Each row below holds a small network's activations on one record, seen along a few directions.
Each row is followed by the record's values for the fields Gab, Lebo, Kuru, Fivu, Tukis, Lavu.
A field that a record lacks is written none.
Other fields move the rows too, some of them a lot.
In the rows, 500 means zero.
Random noise pushes rows far along 4 fixed directions. That doesn't count. These rows show it; they differ only by the noise:
[502 571 676 371 419 595 494 605 486 578 393 645 525 348 539 417 531 618
 489 435 531 675 363 757 548]
[501 509 459 508 464 452 514 568 531 503 676 617 566 521 403 507 480 563
 472 560 451 575 479 548 490]
[491 508 506 469 468 558 497 531 521 571 543 490 515 498 468 412 483 522
 537 550 470 505 452 465 450]
[517 499 485 516 483 542 501 537 532 568 635 499 530 506 429 464 512 543
 513 553 475 523 466 475 469]
[450 466 441 356 429 536 523 491 433 496 461 405 504 510 414 306 406 455
 601 528 416 490 438 396 382]
[542 538 608 529 498 657 471 550 565 674 543 479 497 436 528 454 581 578
 516 523 542 523 427 527 505]

[570 592 575 430 432 690 492 545 389 614 508 583 371 306 587 466 622 617
 458 353 600 652 389 762 621]  Gab=v2, Lebo=none, Kuru=c2, Fivu=d1, Tukis=n3, Lavu=p2
[495 445 332 304 407 400 607 419 334 367 476 445 509 493 366 375 370 466
 604 327 455 544 447 544 425]  Gab=v2, Lebo=none, Kuru=c2, Fivu=d3, Tukis=n4, Lavu=p2
[582 614 816 464 514 580 471 572 580 617 359 532 542 408 611 533 595 612
 517 429 589 554 441 743 573]  Gab=v1, Lebo=l1, Kuru=c1, Fivu=d3, Tukis=n4, Lavu=p1
[534 494 425 448 452 467 464 577 470 438 621 554 541 574 353 461 389 479
 496 473 444 585 510 443 472]  Gab=v1, Lebo=l1, Kuru=c4, Fivu=d3, Tukis=n2, Lavu=p1
[531 403 546 369 413 497 467 469 419 480 471 224 460 467 374 436 590 409
 586 323 483 502 462 503 462]  Gab=v1, Lebo=l1, Kuru=c1, Fivu=d1, Tukis=n2, Lavu=p2
[401 606 400 297 424 345 525 614 478 346 243 800 521 506 597 377 228 453
 481 561 359 548 478 677 532]  Gab=v2, Lebo=none, Kuru=c4, Fivu=d2, Tukis=n3, Lavu=p2
[530 441 454 394 540 629 522 468 494 564 483 361 491 441 430 437 524 514
 554 447 516 472 464 419 521]  Gab=v3, Lebo=none, Kuru=c1, Fivu=d3, Tukis=n4, Lavu=p2
[543 530 751 457 535 691 536 576 510 575 287 522 543 250 661 509 591 638
 479 337 702 624 421 670 625]  Gab=v3, Lebo=none, Kuru=c3, Fivu=d3, Tukis=n4, Lavu=p2
[640 576 438 510 545 614 586 484 590 482 565 481 490 520 504 581 333 487
 582 506 490 524 472 402 515]  Gab=v2, Lebo=none, Kuru=c1, Fivu=d3, Tukis=n3, Lavu=p1
[387 473 531 332 511 553 499 485 354 414 280 314 505 429 458 367 448 483
 562 390 481 623 411 541 425]  Gab=v3, Lebo=none, Kuru=c3, Fivu=d3, Tukis=n2, Lavu=p1
[515 538 629 516 532 655 587 551 579 551 362 470 572 383 620 539 480 592
 566 456 568 545 471 462 509]  Gab=v3, Lebo=none, Kuru=c2, Fivu=d3, Tukis=n4, Lavu=p1
[455 454 491 406 533 456 495 464 467 427 366 486 557 452 525 423 510 446
 558 487 435 484 439 498 430]  Gab=v3, Lebo=none, Kuru=none, Fivu=none, Tukis=n4, Lavu=p2
[456 480 454 454 547 400 541 533 448 343 437 486 508 566 495 482 437 468
 482 552 512 511 566 494 481]  Gab=v3, Lebo=none, Kuru=c1, Fivu=d3, Tukis=n3, Lavu=p2
[546 496 705 490 488 511 527 475 467 465 356 369 511 445 446 501 664 549
 383 447 646 571 427 659 555]  Gab=v1, Lebo=l1, Kuru=c1, Fivu=d3, Tukis=n3, Lavu=p1
[562 496 338 532 561 407 514 484 552 390 807 542 602 535 358 553 440 561
 490 519 454 559 607 447 526]  Gab=v1, Lebo=l2, Kuru=c3, Fivu=d3, Tukis=n4, Lavu=p2
[550 493 423 454 459 573 644 525 502 456 418 389 561 444 490 513 398 489
 500 485 482 551 441 478 477]  Gab=v2, Lebo=none, Kuru=c1, Fivu=d3, Tukis=n3, Lavu=p1
[452 497 640 498 557 635 458 541 591 624 296 357 504 483 729 483 493 477
 522 491 508 427 528 388 491]  Gab=v3, Lebo=none, Kuru=c1, Fivu=d3, Tukis=n2, Lavu=p2
[488 629 574 440 453 524 521 505 357 513 388 471 496 428 529 471 498 549
 531 386 485 628 374 582 512]  Gab=v2, Lebo=none, Kuru=c2, Fivu=d1, Tukis=n1, Lavu=p1
[465 532 495 618 482 457 486 599 654 515 476 562 649 562 625 567 434 465
 455 637 485 455 605 436 514]  Gab=v1, Lebo=l1, Kuru=c2, Fivu=d3, Tukis=n1, Lavu=p2
[550 471 560 404 530 581 481 538 402 574 550 385 445 403 469 448 621 626
 552 411 500 581 436 604 498]  Gab=v3, Lebo=none, Kuru=c2, Fivu=d1, Tukis=n4, Lavu=p2
[562 383 402 603 526 543 514 411 478 487 565 229 520 492 450 486 509 428
 570 511 464 366 437 362 489]  Gab=v2, Lebo=none, Kuru=none, Fivu=none, Tukis=n3, Lavu=p2
[509 482 458 461 441 202 583 543 408 245 381 611 699 394 446 581 462 523
 407 442 389 645 419 736 539]  Gab=v2, Lebo=none, Kuru=none, Fivu=none, Tukis=n3, Lavu=p2
[600 471 405 638 576 432 464 489 509 452 715 534 571 651 504 610 559 540
 458 536 521 569 580 438 458]  Gab=v3, Lebo=none, Kuru=c3, Fivu=d3, Tukis=n1, Lavu=p2
[424 473 522 446 390 430 582 486 407 373 351 476 504 511 478 468 566 450
 562 469 440 494 505 484 478]  Gab=v3, Lebo=none, Kuru=c2, Fivu=d1, Tukis=n3, Lavu=p2
[459 488 463 468 498 439 505 464 484 497 569 582 447 566 476 478 531 434
 633 461 527 497 504 488 465]  Gab=v3, Lebo=none, Kuru=c2, Fivu=d1, Tukis=n4, Lavu=p2
[609 643 490 576 521 673 574 514 596 576 577 542 475 399 538 646 470 544
 498 488 500 549 472 464 549]  Gab=v2, Lebo=none, Kuru=c1, Fivu=d1, Tukis=n3, Lavu=p1
[507 473 477 446 450 638 526 484 444 570 314 334 483 446 643 373 385 454
 545 439 542 461 435 331 446]  Gab=v2, Lebo=none, Kuru=c3, Fivu=d3, Tukis=n1, Lavu=p2
[551 490 547 529 472 392 561 599 454 379 599 636 562 395 426 600 527 627
 367 411 524 654 360 727 538]  Gab=v2, Lebo=none, Kuru=none, Fivu=none, Tukis=n4, Lavu=p1
[568 437 515 480 503 729 561 438 344 492 462 179 463 391 354 467 621 542
 536 398 553 496 444 454 472]  Gab=v3, Lebo=none, Kuru=c3, Fivu=d3, Tukis=n3, Lavu=p1
[456 476 548 478 465 361 459 541 403 377 623 707 539 525 541 599 505 566
 425 548 403 534 499 693 554]  Gab=v3, Lebo=none, Kuru=none, Fivu=none, Tukis=n3, Lavu=p1
[535 537 663 515 471 615 423 511 645 647 479 532 389 449 683 549 623 499
 407 490 578 539 525 600 556]  Gab=v1, Lebo=l2, Kuru=c1, Fivu=d1, Tukis=n1, Lavu=p2
[479 415 324 517 494 296 581 519 435 315 703 477 615 559 313 533 393 499
 451 549 384 515 428 433 433]  Gab=v2, Lebo=none, Kuru=none, Fivu=none, Tukis=n4, Lavu=p1
[413 568 537 622 511 458 430 556 693 575 437 658 534 554 628 597 537 509
 469 552 496 455 526 466 550]  Gab=v3, Lebo=none, Kuru=c2, Fivu=d1, Tukis=n2, Lavu=p2
[511 419 440 444 453 611 534 450 405 505 472 270 445 480 392 445 525 499
 579 505 521 475 422 337 410]  Gab=v3, Lebo=none, Kuru=c2, Fivu=d1, Tukis=n3, Lavu=p1
[584 389 363 542 488 593 567 400 418 552 564 210 481 493 435 430 483 507
 554 476 491 452 477 276 436]  Gab=v2, Lebo=none, Kuru=c3, Fivu=d3, Tukis=n3, Lavu=p2
[419 436 365 508 473 465 470 468 507 396 554 505 485 660 362 508 393 458
 493 485 486 437 525 405 414]  Gab=v3, Lebo=none, Kuru=c3, Fivu=d3, Tukis=n2, Lavu=p1
[605 717 600 481 558 494 435 603 501 583 531 857 559 388 584 550 563 524
 385 414 586 587 504 808 622]  Gab=v1, Lebo=l2, Kuru=c4, Fivu=d3, Tukis=n4, Lavu=p2
[339 488 348 275 412 382 509 600 360 307 449 495 541 511 383 435 300 419
 572 481 436 583 459 414 401]  Gab=v3, Lebo=none, Kuru=c2, Fivu=d3, Tukis=n2, Lavu=p1
[519 539 476 416 500 600 527 471 467 510 413 469 525 460 528 516 441 478
 618 491 550 569 471 534 428]  Gab=v3, Lebo=none, Kuru=c2, Fivu=d3, Tukis=n3, Lavu=p1
[415 502 547 588 463 363 592 530 506 402 367 478 538 544 583 481 477 493
 502 553 503 497 510 510 524]  Gab=v2, Lebo=none, Kuru=c2, Fivu=d3, Tukis=n3, Lavu=p2
[439 462 522 408 460 478 469 470 420 440 361 569 502 458 480 482 560 515
 429 330 548 662 456 646 486]  Gab=v3, Lebo=none, Kuru=c3, Fivu=d3, Tukis=n2, Lavu=p2
[464 503 619 437 453 446 502 572 420 421 431 607 580 418 541 504 471 596
 424 304 547 709 408 838 638]  Gab=v2, Lebo=none, Kuru=c3, Fivu=d3, Tukis=n2, Lavu=p2
[479 517 487 429 507 556 526 537 570 500 480 530 593 460 561 417 428 512
 512 521 496 523 529 512 513]  Gab=v1, Lebo=l2, Kuru=c3, Fivu=d3, Tukis=n4, Lavu=p2
[429 437 427 237 446 509 550 476 272 388 388 366 481 348 404 407 371 472
 646 392 470 614 433 574 512]  Gab=v3, Lebo=none, Kuru=c2, Fivu=d3, Tukis=n3, Lavu=p2
[522 515 532 306 435 523 644 539 424 367 212 556 622 383 539 489 332 536
 567 418 451 703 440 595 482]  Gab=v3, Lebo=none, Kuru=c1, Fivu=d3, Tukis=n3, Lavu=p1
[451 521 529 352 485 469 496 564 575 511 269 740 435 559 617 413 401 433
 485 544 441 401 516 528 473]  Gab=v3, Lebo=none, Kuru=c4, Fivu=d4, Tukis=n4, Lavu=p2

Which values does each new row have?
[496 630 611 481 411 568 413 534 590 611 527 664 375 479 693 500 588 504
 445 558 557 435 534 542 537]  Gab=v1, Lebo=l2, Kuru=c2, Fivu=d1, Tukis=n3, Lavu=p2
[529 479 606 540 522 570 533 496 537 489 419 480 563 468 639 573 490 541
 517 497 605 506 515 507 566]  Gab=v3, Lebo=none, Kuru=c3, Fivu=d3, Tukis=n3, Lavu=p2
[366 562 515 585 522 468 453 496 704 581 328 601 425 678 677 421 478 421
 561 660 496 216 571 283 417]  Gab=v3, Lebo=none, Kuru=c2, Fivu=d1, Tukis=n4, Lavu=p2
[427 548 589 547 487 433 498 582 596 500 513 706 473 576 565 546 522 555
 473 574 534 479 471 504 505]  Gab=v3, Lebo=none, Kuru=c2, Fivu=d1, Tukis=n4, Lavu=p1
[477 444 427 541 483 500 453 412 390 522 738 510 367 604 422 537 567 508
 490 542 522 405 532 425 515]  Gab=v3, Lebo=none, Kuru=c2, Fivu=d1, Tukis=n3, Lavu=p1
[457 493 315 664 494 368 513 519 597 441 712 558 565 712 438 558 382 429
 458 762 480 385 612 250 406]  Gab=v1, Lebo=l1, Kuru=c2, Fivu=d3, Tukis=n3, Lavu=p1
[456 474 494 500 490 439 511 488 492 462 521 628 492 516 548 581 424 559
 477 530 480 534 552 606 528]  Gab=v3, Lebo=none, Kuru=c3, Fivu=d3, Tukis=n3, Lavu=p2
[533 485 501 565 455 594 485 509 516 648 554 402 434 443 528 491 592 487
 523 554 580 472 499 418 487]  Gab=v1, Lebo=l1, Kuru=c2, Fivu=d1, Tukis=n3, Lavu=p2
[529 535 555 426 564 744 495 513 632 700 336 386 521 428 676 461 490 500
 574 517 564 385 497 351 501]  Gab=v3, Lebo=none, Kuru=c1, Fivu=d3, Tukis=n4, Lavu=p2
[640 524 456 576 523 698 504 500 552 605 704 375 422 392 490 617 541 596
 548 436 603 544 502 551 574]  Gab=v2, Lebo=none, Kuru=c2, Fivu=d3, Tukis=n3, Lavu=p2
[549 429 392 491 485 516 616 466 416 407 453 360 581 468 495 422 462 459
 539 447 502 581 474 489 483]  Gab=v2, Lebo=none, Kuru=c3, Fivu=d3, Tukis=n3, Lavu=p2
[504 478 427 558 551 602 487 469 636 638 609 441 526 548 554 563 472 501
 597 573 497 341 548 322 496]  Gab=v3, Lebo=none, Kuru=c2, Fivu=d3, Tukis=n4, Lavu=p2
[598 540 553 466 506 626 540 559 516 452 533 508 583 285 506 635 422 608
 542 443 476 707 371 722 556]  Gab=v2, Lebo=none, Kuru=none, Fivu=none, Tukis=n3, Lavu=p1
[509 461 458 512 456 430 517 416 404 418 638 419 551 655 429 525 457 459
 461 581 503 391 563 368 409]  Gab=v1, Lebo=l1, Kuru=c3, Fivu=d3, Tukis=n3, Lavu=p1
[476 489 513 282 420 515 564 506 322 443 318 587 436 443 438 333 489 438
 612 337 434 547 467 566 456]  Gab=v3, Lebo=none, Kuru=c4, Fivu=d1, Tukis=n4, Lavu=p2
[470 478 618 528 489 611 449 481 474 644 253 370 399 578 619 276 507 392
 558 590 595 315 494 296 451]  Gab=v1, Lebo=l1, Kuru=c4, Fivu=d3, Tukis=n3, Lavu=p2
[600 519 396 622 491 503 410 540 610 560 807 571 474 543 464 632 530 565
 425 547 545 521 618 435 505]  Gab=v1, Lebo=l2, Kuru=c2, Fivu=d3, Tukis=n1, Lavu=p2
[456 579 332 470 484 296 579 558 533 382 535 652 555 524 495 550 333 514
 470 504 444 498 561 529 443]  Gab=v2, Lebo=none, Kuru=c2, Fivu=d3, Tukis=n4, Lavu=p2
[445 516 385 415 419 423 558 531 508 444 475 602 493 588 559 384 355 494
 507 511 462 436 477 430 450]  Gab=v2, Lebo=none, Kuru=c2, Fivu=d3, Tukis=n4, Lavu=p2
[456 591 536 442 520 654 467 534 623 659 352 562 496 419 688 373 421 501
 527 553 508 438 506 507 504]  Gab=v1, Lebo=l2, Kuru=c3, Fivu=d3, Tukis=n4, Lavu=p2
[444 469 493 527 514 464 459 479 459 496 469 424 390 601 540 443 533 504
 521 601 499 398 529 395 434]  Gab=v3, Lebo=none, Kuru=c2, Fivu=d1, Tukis=n3, Lavu=p2
[477 525 556 689 489 395 548 481 559 480 465 506 628 584 506 616 536 530
 369 628 469 382 609 458 450]  Gab=v1, Lebo=l1, Kuru=c3, Fivu=d3, Tukis=n3, Lavu=p1
[416 508 412 469 505 312 419 483 478 337 439 761 498 587 511 500 418 389
 484 589 507 450 513 586 451]  Gab=v3, Lebo=none, Kuru=none, Fivu=none, Tukis=n3, Lavu=p2
